A small network was shown many inputs. Here are its activations along a few directions, one row for each input.
In each table, some parts of the input vary, and every possible input appears once, in random order.
Descriptions start from the smaller parts, as in this example, which fits no table here: one of 5 places around a ring, together with either a single point or one of 11 places around a ring or (one of 2 separate values, together with one of 6 places along a line).
Shared parts are said once, and a part with two or three values counts as separate values.
In the rows, zero is written as 100.

Other details of the inputs shift rows strongly along two fixed directions, in all tables alike. That doesn't count.

A family of inputs:
r1: 101, 109, 116, 94, 106, 107, 101, 105, 86, 90, 92
r2: 92, 110, 109, 81, 107, 112, 75, 99, 71, 127, 84
r3: 86, 114, 117, 111, 74, 123, 59, 98, 46, 132, 84
r4: 80, 114, 135, 70, 81, 101, 99, 111, 60, 145, 59
r5: 84, 114, 123, 86, 91, 102, 109, 102, 78, 126, 71
r6: 113, 59, 70, 173, 90, 131, 67, 73, 99, 85, 123
r7: 108, 132, 100, 26, 109, 56, 129, 126, 133, 105, 101
r8: 81, 112, 116, 80, 104, 112, 68, 100, 72, 132, 82
r9: 118, 96, 90, 98, 101, 73, 150, 103, 145, 85, 110
r10: 79, 102, 113, 93, 92, 103, 111, 102, 95, 118, 88
r11: 85, 131, 124, 48, 104, 74, 119, 126, 100, 92, 87
r12: 119, 78, 81, 121, 113, 112, 91, 89, 122, 99, 124
r13: 97, 107, 114, 97, 106, 106, 101, 109, 86, 93, 94
r14: 98, 129, 99, 48, 83, 62, 107, 120, 89, 102, 78
r15: 105, 117, 125, 44, 93, 79, 117, 129, 99, 102, 89
r16: 101, 122, 122, 43, 100, 78, 119, 124, 93, 95, 83
r17: 111, 80, 102, 149, 109, 134, 84, 87, 91, 81, 110
r18: 118, 75, 98, 112, 104, 105, 104, 102, 119, 75, 111
r19: 91, 123, 114, 36, 100, 83, 95, 120, 92, 130, 85
r20: 115, 78, 73, 120, 121, 105, 91, 86, 121, 86, 111
r21: 114, 86, 86, 91, 103, 72, 145, 101, 146, 80, 102
r22: 88, 120, 140, 60, 92, 106, 86, 121, 52, 122, 66
r23: 93, 119, 116, 86, 106, 114, 71, 104, 63, 136, 78
r24: 89, 69, 99, 165, 96, 142, 87, 75, 89, 113, 106
r25: 70, 107, 103, 136, 88, 129, 54, 85, 52, 113, 92
r26: 86, 136, 103, 50, 83, 66, 110, 123, 93, 106, 94
r27: 82, 95, 125, 131, 102, 142, 62, 89, 61, 103, 89
r28: 86, 129, 106, 86, 84, 92, 85, 110, 62, 117, 83
r29: 102, 127, 101, 50, 80, 61, 106, 124, 90, 106, 79
r30: 102, 97, 109, 97, 104, 108, 101, 105, 105, 84, 107
r31: 140, 121, 72, 79, 133, 51, 161, 106, 163, 74, 142
r32: 80, 126, 142, 64, 92, 108, 87, 123, 55, 124, 72
r33: 112, 71, 87, 126, 114, 103, 105, 92, 133, 57, 119
r34: 86, 66, 99, 158, 97, 138, 83, 71, 94, 106, 102
r35: 132, 96, 64, 101, 128, 74, 133, 95, 163, 66, 135
r36: 84, 117, 142, 126, 105, 145, 66, 93, 22, 128, 80
r37: 106, 64, 101, 154, 106, 143, 67, 84, 79, 85, 99
r38: 99, 61, 84, 182, 106, 138, 96, 68, 105, 94, 115
r39: 95, 101, 117, 97, 87, 102, 112, 103, 96, 123, 87
r40: 84, 106, 122, 81, 89, 102, 106, 102, 78, 127, 72
r41: 66, 91, 117, 138, 95, 136, 77, 81, 68, 124, 83
r42: 120, 71, 84, 125, 115, 105, 110, 92, 127, 56, 116
r43: 115, 112, 93, 60, 111, 73, 115, 114, 120, 105, 102
r44: 88, 74, 102, 153, 108, 149, 70, 82, 82, 86, 113
r45: 111, 96, 64, 133, 103, 92, 110, 87, 122, 66, 129
r46: 114, 81, 67, 125, 92, 97, 101, 88, 128, 73, 134
r47: 102, 70, 90, 116, 97, 101, 116, 91, 128, 93, 104
r48: 111, 95, 74, 117, 94, 93, 101, 91, 110, 79, 117
r49: 114, 107, 84, 82, 116, 79, 118, 108, 135, 96, 120
r50: 90, 130, 108, 83, 84, 94, 85, 105, 63, 114, 81
r51: 98, 94, 108, 97, 105, 103, 100, 102, 105, 82, 104
r52: 89, 110, 97, 87, 84, 86, 83, 105, 86, 102, 87
r53: 111, 103, 75, 79, 120, 77, 123, 105, 148, 83, 128
r54: 97, 112, 121, 53, 83, 75, 131, 119, 106, 125, 82
r55: 67, 87, 129, 118, 82, 145, 65, 87, 47, 145, 70
r56: 91, 91, 103, 134, 77, 135, 53, 87, 52, 123, 96
r57: 106, 129, 113, 47, 103, 78, 107, 120, 103, 124, 92
r58: 137, 81, 61, 99, 124, 71, 127, 101, 164, 68, 128
r59: 124, 79, 93, 131, 109, 110, 112, 95, 129, 66, 129
r60: 113, 67, 69, 174, 94, 132, 71, 71, 94, 84, 125
r61: 120, 81, 66, 140, 127, 108, 102, 84, 134, 80, 132
r62: 116, 108, 74, 89, 92, 67, 125, 106, 139, 72, 128
r63: 96, 94, 115, 86, 98, 110, 94, 107, 92, 95, 99
r64: 100, 107, 95, 65, 112, 78, 101, 109, 119, 102, 94
r65: 87, 139, 113, 44, 110, 81, 101, 118, 83, 124, 79
r66: 98, 103, 105, 101, 112, 105, 106, 103, 96, 79, 102
r67: 107, 105, 91, 53, 109, 73, 109, 115, 127, 102, 99
r68: 106, 99, 86, 96, 107, 74, 152, 100, 144, 81, 111
r69: 118, 84, 87, 93, 100, 70, 145, 105, 146, 83, 103
r70: 79, 97, 102, 131, 82, 129, 52, 84, 55, 115, 93
r71: 78, 114, 126, 85, 90, 97, 106, 103, 86, 125, 75
r72: 85, 152, 128, 78, 85, 93, 89, 110, 33, 139, 78
r73: 106, 49, 88, 165, 109, 147, 71, 76, 104, 70, 119
r74: 89, 120, 121, 53, 87, 75, 130, 118, 108, 120, 81
r75: 102, 87, 101, 161, 108, 126, 110, 73, 90, 109, 113
r76: 125, 110, 71, 72, 124, 53, 144, 108, 176, 67, 132
r77: 115, 105, 94, 57, 107, 72, 111, 116, 125, 106, 99
r78: 101, 111, 83, 83, 121, 77, 115, 103, 137, 88, 117
r79: 105, 73, 71, 178, 94, 133, 73, 73, 96, 86, 132
r80: 77, 102, 122, 81, 88, 96, 101, 104, 86, 124, 67
r81: 116, 62, 83, 134, 98, 101, 122, 88, 139, 87, 113
r82: 83, 87, 98, 127, 80, 131, 48, 87, 56, 115, 88
r83: 123, 92, 68, 136, 97, 92, 107, 90, 124, 72, 128
r84: 89, 122, 101, 93, 85, 89, 89, 103, 86, 103, 95
Each input here is: one of 4 separate values, together with either a single point or (one of 4 places along a line, together with one of 5 places around a ring).
- The inputs of r18 and r77 match in every part but the choice among 4 separate values. If r36 is changed in the same way as r18 into r77, which row does it become? => r31
- The inputs of r16 and r40 match in every part but the choice among 4 separate values. If r1 is changed in the same way as r16 into r40, which row does it become? => r5
- The inputs of r53 and r44 match in every part but the choice among 4 separate values. If r12 is changed in the same way as r53 into r44, which row does it become? => r15
- Which other rows does r78 become when the choice among 4 separate values takes its other values? List them by row number. => r11, r25, r41

A family of inputs:
r85: 109, 134, 120, 91, 126, 115, 55, 104, 39, 123, 84
r86: 93, 144, 59, 70, 93, 44, 129, 107, 133, 89, 106
r87: 60, 106, 130, 81, 116, 132, 65, 105, 68, 103, 60
r88: 111, 117, 124, 84, 82, 62, 173, 128, 128, 83, 110
r89: 93, 53, 90, 159, 126, 143, 80, 84, 141, 52, 139
r90: 143, 80, 73, 160, 125, 139, 73, 72, 109, 64, 159
r91: 126, 99, 111, 80, 75, 114, 30, 117, 33, 117, 76
r92: 62, 137, 99, 103, 72, 102, 61, 102, 58, 141, 94
r93: 131, 34, 83, 188, 59, 125, 110, 79, 112, 55, 110
r94: 80, 99, 125, 93, 120, 117, 85, 87, 75, 169, 61
r95: 77, 116, 148, 122, 87, 112, 109, 95, 46, 121, 63
r96: 89, 98, 103, 43, 123, 73, 132, 126, 138, 58, 104
r97: 132, 67, 85, 47, 79, 56, 131, 117, 154, 121, 85
r98: 83, 97, 132, 94, 101, 128, 81, 101, 82, 174, 77
r99: 90, 141, 69, 63, 79, 46, 128, 101, 133, 91, 127
r100: 111, 132, 127, 89, 107, 126, 51, 118, 44, 128, 101
r101: 111, 135, 116, 90, 119, 126, 54, 107, 38, 120, 80
r102: 114, 92, 91, 54, 120, 68, 153, 114, 146, 123, 100
r103: 118, 46, 66, 176, 134, 142, 103, 56, 144, 109, 116
r104: 88, 109, 109, 50, 133, 64, 127, 115, 147, 61, 95
r105: 92, 133, 60, 65, 89, 42, 132, 112, 123, 88, 120
r106: 111, 122, 113, 84, 92, 62, 177, 117, 124, 76, 90
r107: 110, 124, 115, 83, 114, 123, 58, 115, 29, 120, 93
r108: 111, 56, 91, 194, 96, 134, 132, 74, 107, 61, 129
r109: 93, 86, 41, 190, 110, 106, 79, 52, 120, 78, 138
r110: 115, 42, 76, 169, 120, 145, 101, 53, 143, 111, 135
r111: 87, 105, 112, 41, 114, 77, 129, 116, 147, 60, 111
r112: 77, 112, 152, 111, 68, 123, 112, 96, 46, 120, 79
r113: 109, 109, 54, 58, 49, 32, 108, 116, 130, 85, 105
r114: 72, 72, 127, 71, 73, 123, 41, 115, 62, 99, 54
- What do these inputs look like to the network? => one of 5 separate values, together with either a single point or one of 5 places along a line
- The inputs of r110 and r112 match in every part but the choice among 5 separate values. If r97 is changed in the same way as r110 into r112, which row does it become? => r93
- Which other rows does r108 become when the choice among 5 separate values takes its other values? List them by row number. => r96, r102, r105, r107
- A walk changes only the place on the line of 5. It starts at r85 and steps to r101. List the rest of the walk in order. => r107, r90, r100

A family of inputs:
r115: 99, 166, 109, 39, 90, 54, 121, 127, 77, 117, 88
r116: 100, 87, 95, 57, 93, 74, 122, 111, 132, 101, 91
r117: 115, 57, 67, 149, 99, 101, 124, 79, 155, 94, 125
r118: 92, 74, 91, 120, 90, 123, 72, 89, 98, 103, 93
r119: 97, 140, 104, 36, 61, 35, 149, 137, 107, 75, 92
r120: 130, 75, 78, 144, 109, 104, 107, 95, 125, 35, 136
r121: 78, 92, 145, 104, 114, 148, 81, 98, 60, 141, 69
r122: 97, 113, 141, 22, 98, 56, 163, 138, 129, 93, 69
r123: 86, 65, 117, 142, 67, 124, 116, 83, 91, 107, 80
r124: 104, 159, 93, 16, 113, 41, 125, 127, 117, 114, 97
r125: 104, 73, 82, 111, 97, 120, 59, 89, 95, 103, 100
r126: 96, 156, 96, 43, 61, 28, 149, 132, 104, 95, 97
r127: 74, 92, 108, 105, 87, 122, 61, 88, 63, 156, 74
r128: 114, 116, 101, 109, 111, 103, 103, 104, 92, 74, 121
r129: 93, 92, 85, 126, 80, 113, 64, 90, 79, 81, 105
r130: 66, 96, 124, 120, 69, 121, 83, 87, 58, 154, 66
r131: 82, 140, 106, 98, 98, 106, 66, 96, 49, 127, 89
r132: 110, 121, 90, 37, 124, 49, 152, 116, 148, 113, 104
r133: 124, 67, 73, 131, 127, 109, 91, 90, 141, 46, 133
r134: 117, 67, 73, 149, 126, 110, 131, 75, 152, 95, 127
r135: 102, 140, 123, 8, 121, 57, 139, 139, 127, 106, 88
r136: 90, 79, 121, 109, 111, 137, 67, 99, 81, 103, 81
r137: 116, 71, 52, 143, 103, 96, 103, 79, 151, 86, 134
r138: 77, 127, 136, 118, 94, 134, 78, 102, 31, 108, 88
r139: 135, 103, 57, 80, 84, 39, 151, 118, 160, 34, 136
r140: 70, 106, 140, 130, 86, 129, 106, 84, 51, 154, 64
r141: 137, 71, 71, 130, 123, 107, 88, 93, 133, 43, 138
r142: 103, 131, 92, 15, 87, 42, 117, 132, 123, 90, 93
r143: 132, 85, 42, 141, 98, 89, 85, 82, 135, 73, 148
r144: 78, 114, 95, 106, 84, 115, 42, 91, 54, 138, 86
r145: 107, 49, 80, 149, 89, 106, 133, 78, 150, 70, 117
r146: 93, 127, 119, 46, 65, 38, 175, 123, 124, 122, 75
r147: 91, 125, 118, 97, 112, 117, 71, 104, 63, 98, 100
r148: 127, 71, 44, 135, 109, 96, 89, 79, 147, 87, 140
r149: 80, 120, 111, 92, 110, 117, 73, 96, 67, 148, 77
r150: 77, 122, 98, 113, 72, 110, 48, 93, 44, 126, 88
r151: 92, 108, 111, 105, 124, 133, 58, 95, 70, 107, 102
r152: 107, 140, 116, 16, 101, 44, 128, 143, 113, 69, 92
r153: 83, 123, 101, 117, 64, 110, 58, 96, 37, 127, 87
r154: 96, 90, 123, 109, 115, 114, 130, 96, 114, 99, 100
r155: 119, 77, 84, 153, 102, 104, 121, 93, 123, 32, 133
r156: 106, 96, 79, 121, 125, 122, 67, 81, 93, 123, 111
r157: 90, 76, 130, 89, 113, 128, 79, 103, 82, 112, 76
r158: 105, 111, 120, 31, 114, 85, 91, 129, 97, 103, 78
r159: 96, 120, 120, 96, 115, 136, 44, 101, 44, 118, 93
r160: 107, 88, 80, 117, 86, 115, 54, 92, 81, 90, 107
r161: 121, 43, 95, 139, 122, 119, 126, 90, 153, 64, 116
r162: 86, 93, 126, 91, 126, 129, 83, 99, 80, 126, 86
r163: 115, 48, 107, 155, 103, 116, 150, 84, 144, 58, 112
r164: 116, 96, 95, 89, 135, 111, 87, 102, 114, 96, 116
r165: 115, 43, 76, 142, 97, 109, 123, 84, 154, 76, 117
r166: 82, 91, 146, 132, 99, 139, 114, 88, 70, 121, 78
r167: 106, 134, 89, 82, 108, 94, 75, 102, 77, 120, 103
r168: 98, 126, 89, 127, 94, 91, 118, 92, 88, 90, 117
r169: 68, 108, 134, 119, 97, 131, 90, 84, 54, 156, 67
- The inputs of r135 and r166 match in every part but one. If r149 is changed in the same way as r135 into r166, which row does it become? => r140
- The inputs of r142 and r160 match in every part but one. If r144 is changed in the same way as r142 into r160, which row does it become? => r143
- What do these inputs look like to the network? => one of 5 places around a ring, together with one of 11 places along a line
- A walk changes only the place on the ring of 5. It starts at r156 and steps to r164. List the rest of the walk in order. => r158, r125, r148
- A walk changes only the place on the ring of 5. It starts at r155 and steps to r138. List the rest of the walk in order. => r168, r126, r119
